These are the activations of a small network on made-up records, seen along a few directions, one row for each record.
Here are examples, each followed by its value of one field, ZIL.
The largest differences between rows may come from other fields.
In the rows, zero is written as 500.
Strong random noise was added to every row along 20 fixed directions; ignore it. To show where, here is one row again and again, with new noise each time:
[556 614 568 530 508 471 456 504 466 484 547 506 496 516 570 433 482 413
 532 570 387 460 418 481 523 483 515 482 468 470 467 555 480 467 431 435
 613 454 606 658 485 405]
[574 377 372 311 435 532 586 454 448 577 389 475 585 539 490 520 604 410
 481 454 445 559 628 492 652 711 610 577 434 603 562 562 680 444 485 441
 424 398 484 448 534 409]
[546 382 584 554 311 423 405 480 489 564 400 514 575 506 534 593 582 522
 348 625 578 404 577 612 374 485 652 431 550 433 516 585 453 504 487 535
 622 530 554 399 423 468]
[392 648 468 545 485 510 504 352 586 392 605 551 527 499 487 533 389 331
 659 619 457 550 489 395 507 729 468 697 515 451 542 472 485 398 419 481
 455 437 677 633 496 427]
[476 303 328 377 498 591 456 381 663 477 295 394 495 431 586 750 577 750
 372 555 554 545 554 402 468 520 623 643 727 680 421 368 685 412 608 531
 390 519 286 351 441 443]
[466 517 719 456 433 434 486 318 421 435 657 467 394 556 421 353 509 629
 685 378 552 534 438 533 392 462 442 448 242 628 549 471 516 563 487 333
 474 520 513 385 545 532]
[540 287 717 425 344 373 368 534 430 609 391 306 536 506 642 598 688 677
 324 723 440 433 550 555 362 368 609 274 410 544 391 614 579 434 469 443
 778 425 566 395 323 394]
[417 501 315 386 464 615 420 415 466 555 392 496 261 522 420 645 385 522
 556 511 551 393 363 337 445 587 444 524 520 597 455 358 551 531 434 365
 568 194 557 272 639 352]
[601 636 520 540 679 324 540 574 441 479 613 409 522 514 499 355 483 426
 544 356 337 603 347 438 515 326 352 434 445 499 375 493 417 511 475 488
 588 630 353 711 693 355]
[399 591 562 615 437 493 528 495 392 398 479 495 486 554 370 489 471 454
 562 490 435 390 395 500 451 423 515 645 351 512 408 673 527 557 401 482
 345 527 747 673 470 597]
[397 532 408 487 405 632 421 423 520 445 474 689 459 564 439 418 478 484
 647 445 517 403 431 512 527 304 536 589 542 802 493 498 377 537 541 424
 324 528 528 550 655 448]
[634 508 365 543 633 415 508 377 568 388 539 425 452 494 504 593 521 439
 498 287 680 586 366 485 476 610 546 687 731 460 513 498 552 516 480 546
 424 718 304 487 572 593]
[428 565 375 587 482 390 543 468 380 574 550 534 560 511 412 423 392 624
 632 627 298 563 495 622 488 526 389 540 558 581 464 384 591 346 427 559
 515 560 608 589 494 373]
[664 447 616 548 600 350 296 443 504 450 431 711 509 491 626 538 596 530
 396 441 472 378 667 487 488 369 695 569 694 477 529 553 412 347 705 534
 674 574 559 677 428 529]
[552 460 450 496 445 671 372 595 385 476 358 664 466 446 555 443 550 535
 435 540 471 435 622 631 718 385 599 390 529 599 517 481 525 479 563 574
 383 344 385 542 585 596]
[601 411 454 491 425 443 817 532 358 610 387 509 578 344 323 401 485 534
 315 471 448 616 520 497 455 456 403 479 370 337 399 511 506 524 501 703
 556 441 488 378 545 309]
[460 579 299 466 601 628 580 548 435 542 562 576 595 430 546 428 284 471
 470 313 503 541 427 483 599 602 489 508 616 567 616 365 493 561 433 497
 491 469 430 489 640 540]
[560 570 448 508 642 497 558 458 494 568 529 593 485 448 513 531 385 486
 447 474 560 481 417 391 479 556 514 606 671 459 490 456 519 437 503 503
 672 528 618 578 417 504]
[679 501 721 631 530 442 587 454 521 260 446 437 512 357 538 343 558 577
 406 475 412 536 518 548 558 407 607 560 359 390 426 593 656 410 542 619
 314 595 290 662 406 522]
[392 531 665 540 472 517 425 505 509 463 577 695 519 534 455 398 520 324
 607 512 533 441 649 541 562 518 472 407 340 570 581 636 331 428 568 504
 454 458 635 568 385 670]
[697 612 483 440 493 512 370 426 410 499 417 397 431 572 617 643 586 739
 407 444 382 531 533 527 543 552 609 516 536 382 549 325 657 697 529 374
 489 426 393 515 585 533]
[783 474 620 471 449 524 520 468 429 541 542 646 647 405 684 314 647 588
 425 554 411 594 630 692 551 555 700 502 535 322 553 527 536 439 597 555
 651 620 506 580 410 410]

[637 549 476 509 608 470 510 515 554 674 419 656 517 558 504 547 469 455
 442 540 439 408 694 479 587 761 598 568 558 382 590 474 620 369 616 448
 594 489 587 555 252 522] | bir
[605 491 353 486 587 693 377 470 436 357 541 530 320 390 609 538 546 445
 627 554 627 516 297 505 568 626 628 763 690 413 366 549 649 416 425 529
 530 463 569 551 611 543] | nuka
[337 449 416 433 517 442 532 479 435 441 479 585 465 505 323 400 535 627
 681 373 245 596 617 454 439 374 289 540 305 587 416 414 379 453 675 572
 341 448 503 443 664 346] | bir
[548 549 320 487 434 598 592 458 452 413 476 520 526 417 560 467 557 649
 492 423 313 615 485 609 523 524 466 601 564 383 532 466 454 625 533 629
 389 456 581 452 460 462] | gok
[471 426 358 499 369 448 424 401 482 449 417 456 468 517 483 682 453 336
 416 549 723 474 449 437 566 491 567 545 720 628 580 473 496 511 338 517
 490 347 454 475 746 472] | gok
[263 583 336 494 576 576 450 600 419 391 559 479 568 544 569 506 435 539
 597 291 252 486 512 555 511 607 421 531 475 517 575 553 404 582 489 513
 346 476 678 530 416 696] | gok
[253 549 543 487 453 531 394 442 617 529 637 560 678 574 551 592 430 673
 585 472 509 555 642 508 333 584 495 503 523 544 640 315 343 606 598 417
 469 674 557 430 487 608] | fulo
[505 455 778 496 401 453 538 347 438 339 662 441 587 378 697 311 522 644
 483 478 456 551 426 583 377 367 588 476 417 516 607 587 477 511 442 479
 634 514 655 503 352 513] | gavas
[629 520 577 420 401 506 507 318 700 568 532 575 480 457 568 522 702 667
 544 781 457 714 597 507 424 412 399 491 601 461 420 383 362 442 716 578
 629 549 486 450 340 292] | vimi
[494 630 730 657 366 508 560 404 709 429 529 598 609 440 537 383 323 509
 433 625 437 398 540 469 364 529 592 489 382 345 596 435 393 538 523 464
 484 516 485 495 393 318] | nuka
[573 486 528 439 479 530 473 555 619 677 489 553 565 552 540 571 621 391
 427 570 581 535 670 539 564 645 510 333 505 414 578 540 389 557 596 502
 574 514 443 424 362 567] | nuka
[426 536 413 293 551 699 594 487 560 655 517 540 565 622 478 570 569 468
 593 460 543 520 474 402 465 655 571 711 480 557 453 545 562 587 562 325
 448 659 687 559 423 509] | ged
[562 517 447 312 559 571 730 506 467 637 528 570 646 505 518 454 617 525
 444 414 428 678 557 440 605 431 477 603 515 589 504 549 485 574 600 521
 517 578 670 642 398 546] | vimi
[453 403 474 438 307 336 531 450 491 531 527 334 600 584 440 535 645 484
 520 461 455 616 543 599 318 506 426 452 386 458 519 547 363 616 464 498
 495 597 480 313 621 327] | ged
[474 584 617 550 451 601 619 486 460 599 423 621 506 474 387 520 333 570
 395 613 603 337 479 371 426 469 596 609 460 417 473 451 584 561 462 419
 546 464 726 583 453 491] | fulo
[561 467 447 472 358 523 546 407 530 450 462 580 391 481 465 500 639 281
 545 628 556 530 419 479 550 383 430 563 583 521 441 667 316 480 492 614
 554 362 694 514 471 394] | gavas
[705 536 599 508 526 442 542 423 484 606 535 531 524 521 436 550 554 555
 460 569 657 602 619 509 484 661 587 588 515 246 504 351 647 545 560 469
 566 684 406 551 581 504] | gavas
[498 565 461 495 589 555 479 518 586 605 555 646 597 489 531 499 456 540
 571 550 356 541 637 479 394 780 510 586 490 227 501 400 419 427 651 503
 624 588 596 475 428 379] | bir
[402 547 422 625 615 604 598 626 509 388 577 510 511 348 481 453 348 482
 476 454 519 544 503 498 574 585 392 491 508 367 480 442 500 459 493 691
 364 473 426 501 467 669] | pud
[568 561 495 532 506 683 522 690 406 593 526 418 472 401 626 579 605 599
 354 743 531 586 440 627 555 541 427 342 589 236 394 549 539 587 434 671
 659 421 658 500 194 745] | pud
[257 448 501 473 554 526 491 392 647 527 593 444 290 473 384 600 317 480
 592 497 835 439 342 310 362 548 324 417 532 686 503 392 435 456 439 432
 572 384 464 200 436 568] | pud
[625 391 512 380 615 452 614 469 495 480 425 474 458 444 444 571 665 458
 390 463 621 663 619 366 593 437 476 565 522 445 429 514 580 432 630 623
 452 522 356 565 553 493] | ged
[473 496 375 392 513 363 530 456 573 489 559 344 542 557 533 610 623 406
 576 523 360 697 550 393 495 600 320 542 537 469 465 506 406 478 506 534
 558 443 551 480 533 333] | vimi
[567 376 465 523 370 612 567 406 495 436 473 626 608 373 596 442 546 617
 410 626 652 589 622 664 682 386 665 596 756 673 601 447 596 398 528 659
 342 577 422 554 463 613] | fulo

Here are new rows. What is ZIL for each?
[457 531 418 625 443 466 567 489 479 520 465 575 520 568 404 454 396 359
 565 573 521 353 468 629 555 614 562 608 578 600 566 655 626 363 349 521
 394 551 699 596 319 587] | vimi
[496 522 358 470 571 741 511 596 475 366 519 440 537 342 641 503 607 643
 535 567 332 675 464 525 589 506 491 643 554 359 295 462 578 499 537 664
 371 502 475 612 519 514] | pud
[504 635 569 561 540 384 518 547 585 507 603 487 566 629 394 477 634 305
 576 365 479 613 533 517 436 470 344 435 362 370 491 600 225 684 601 530
 420 733 422 577 532 588] | gavas
[538 542 410 469 635 557 613 639 577 678 435 515 610 593 454 436 383 441
 482 415 435 391 461 413 581 561 587 532 453 637 451 498 659 486 518 339
 449 665 375 609 517 392] | nuka
[616 585 653 455 557 555 639 427 655 360 454 380 415 414 559 624 584 366
 322 479 606 623 598 306 641 657 431 463 398 277 593 553 499 607 530 569
 418 256 412 478 274 715] | fulo
[459 603 406 630 528 549 517 556 566 593 445 606 623 471 570 442 317 599
 455 699 317 364 386 514 500 285 550 553 744 661 416 455 485 384 481 522
 583 623 619 728 350 348] | gavas
[431 541 528 557 473 593 621 561 522 498 447 608 461 498 366 451 584 466
 538 585 467 471 522 532 543 387 392 513 400 523 402 654 436 484 570 628
 342 537 655 586 267 639] | fulo
[545 538 507 562 431 365 398 432 463 439 540 331 669 591 683 517 397 591
 390 382 499 456 421 630 537 447 719 472 679 674 728 444 620 623 324 363
 452 631 339 578 619 590] | nuka
